A small network was shown many inputs. Here are its activations along a few directions, one row for each input.
In each table, some parts of the input vary, and every possible input appears once, in random order.
A made-up example of a description, with smaller parts first: ring(5) and (point or (values(2) and line(4)) or ring(11)).
Shared parts are said once, and a part with two or three values counts as separate values.

Other details of the inputs vary at random and push rows far along two fixed directions, the same in every table; ignore that.

Rows:
r1: -3 -40 -22 -1 15 29 23 -26 0 41 -3 18
r2: -16 -16 -28 -7 10 41 13 -22 -5 40 -38 -5
r3: 16 -19 30 -20 37 -20 5 33 15 -36 4 24
r4: 7 27 -12 32 -43 22 -29 -11 -16 5 19 -40
r5: -11 1 -5 -16 32 -23 -14 39 13 0 -52 18
r6: 11 23 2 24 -46 -5 3 -28 -20 10 47 -5
r7: -6 -17 18 -22 32 -39 22 16 26 -20 -7 29
r8: 6 -5 -16 36 -41 8 -24 -7 -15 18 58 -16
r9: -5 -6 -1 -24 16 53 16 -20 -28 -3 -18 -10
r10: 8 -29 10 -16 41 -20 -16 49 10 -14 2 34
r11: -4 -18 2 -14 36 -5 -29 50 17 -20 -30 -3
r12: 9 36 15 24 -29 -44 -37 37 23 -43 7 -35
r13: -22 -21 -3 -24 13 53 18 -25 -12 -7 -7 -26
r14: 23 21 6 43 -27 -68 -22 25 41 -6 15 5
r15: 1 18 8 28 -32 -80 -5 16 47 -20 26 -4
r16: -5 1 -11 -11 14 46 17 -26 -21 27 -39 3
r17: 11 54 8 22 -27 -53 -44 39 10 -17 -8 -8
r18: -2 11 15 -21 28 -23 8 24 19 -22 -50 9
r19: 17 -13 17 -7 37 -28 4 26 21 -7 -18 37
r20: 0 -6 -6 -17 19 57 2 -13 -30 10 -21 -3
r21: -4 -9 -17 -3 10 46 18 -31 -3 28 -42 -6
r22: -3 1 -1 24 -44 0 -1 -25 -6 -6 67 -27
r23: -18 -3 6 -21 25 -28 13 16 41 -23 -47 -2
r24: -3 46 -5 17 -51 5 -7 -24 -24 7 11 -27
r25: -20 42 -10 10 -51 -1 -5 -27 -22 5 19 -29
r26: -10 -26 3 -28 16 28 35 -33 -18 9 16 16
r27: 3 -22 1 -12 14 29 40 -38 -15 17 1 19
r28: -4 -32 -12 -15 18 37 11 -16 -27 33 9 28
r29: 17 22 -5 30 -42 -1 -11 -21 -24 23 44 0
r30: 20 4 -5 38 -39 11 -18 -15 -12 8 55 -19
r31: -3 36 -15 31 -53 -1 4 -33 2 14 -2 -35
r32: 5 -31 -4 -4 10 31 42 -42 5 19 -2 9
r33: -26 -2 -11 -26 11 32 33 -36 -16 14 -28 -6
r34: -8 0 2 -23 33 -16 -21 44 6 -6 -41 17
r35: 19 17 -4 32 -39 7 -15 -15 -25 14 53 -7
r36: -13 -14 -18 -20 18 52 -4 -6 -33 21 -16 -1
r37: 0 -23 25 -28 38 -27 8 30 18 -37 11 21
r38: -14 1 16 -33 33 -16 -3 33 13 -39 -25 -1
r39: 2 -22 4 -9 35 -33 -3 35 18 3 -15 40
r40: 23 13 22 30 -25 -55 -26 33 28 -40 43 -14
Each input here is: values(2) and line(4) and line(5).
Changing only the line(4) part turns r31 into r21. The same change can be made to r24. Which row results? -> r17
Changing only the line(4) part turns r29 into r28. The same change can be made to r35. Which row results? -> r10
Which other rows does r26 become when the values(2) part takes its other values? List them by row number. -> r25
Which other rows does r36 become when the values(2) part takes its other values? List them by row number. -> r10
Start at r23 and move only the line(5) part, one step at a time. The first step leads to r33. Which rows follow, in order? -> r25, r38, r13

Rows:
r41: -16 1 -3 -20 14 32 -5 -8 -11 -2 -20 -11
r42: -14 36 -10 17 -44 -15 -13 -4 -5 -10 8 -29
r43: 11 13 -13 36 -30 -6 -32 8 -10 10 29 -15
r44: 3 -22 1 -8 19 30 -2 -8 -3 -3 6 -7
r45: 2 13 2 29 -42 -14 -11 -5 4 -8 34 -25
r46: 1 -22 -3 -7 13 16 25 -21 8 3 1 -2
r47: -4 -7 25 -31 79 -51 -32 96 44 -46 -71 30
r48: 6 13 -7 29 -37 -35 -4 -17 1 22 36 9
r49: 6 23 18 22 -34 -57 -20 24 12 -27 43 -5
r50: 2 -21 7 -17 19 24 6 1 -15 -4 20 12
r51: -21 -15 -11 -32 21 50 39 -35 -11 20 -32 -5
r52: 10 -7 36 -31 68 -67 6 70 56 -58 -56 30
r53: 7 32 -6 31 -43 -27 -3 -13 4 20 5 -3
r54: 1 -39 -7 -22 32 58 15 -8 -34 27 7 23
r55: 6 18 -3 6 -23 28 -10 -22 -21 4 12 -17
r56: -16 -20 -23 -28 16 43 34 -31 -8 36 -42 12
r57: 10 18 -1 37 -33 -61 -19 18 34 -1 13 3
r58: 0 -5 8 -13 10 21 17 -7 -10 -7 -14 -3
r59: 4 -26 -9 -22 32 60 7 -17 -32 23 -26 7
r60: 2 17 -1 25 -36 -30 2 -19 -4 1 47 -6
Changing only one part turns r51 into r47. The same change can be made to r46. Which row results? -> r43
Describe the family of inputs behind these rows. -> line(4) and line(5)
Which other rows does r58 become when the line(4) part takes its other values? List them by row number. -> r42, r45, r49

Rows:
r61: -7 -23 12 -42 71 -19 11 42 35 -15 -76 30
r62: -3 -25 -2 -13 5 34 34 -39 -14 11 17 5
r63: 7 -39 -8 -9 14 56 17 -27 -28 30 17 16
r64: 5 -29 14 -16 28 12 9 5 -2 -17 11 10
r65: 10 22 16 1 23 -74 -39 72 44 -30 -45 16
r66: 9 0 -12 24 -23 -2 -4 -14 -10 24 36 7
r67: -8 53 -15 39 -71 -18 -12 -24 -6 17 15 -31
r68: -3 58 -1 31 -53 -54 -26 12 15 -17 8 -28
r69: -13 -4 -9 -17 4 50 20 -29 -18 5 -21 -18
r70: -14 -5 -15 -17 3 72 18 -44 -38 20 -11 -23
r71: 11 29 9 33 -49 -50 -20 11 13 -22 51 -20
r72: 4 5 -3 21 -28 -9 13 -29 -2 12 36 0
r73: 8 -50 29 -43 77 -4 2 48 22 -31 -20 38
r74: -2 -9 7 -19 47 -17 -22 52 21 -19 -50 14
r75: 9 27 -1 44 -49 -61 -18 8 17 1 41 -3
r76: -12 -9 -21 -17 3 86 16 -44 -49 32 -11 -15
Describe the family of inputs behind these rows. -> values(2) and ring(8)
Changing only the values(2) part turns r66 into r65. The same change can be made to r64. Which row results? -> r70
Which other rows does r76 become when the values(2) part takes its other values? List them by row number. -> r73
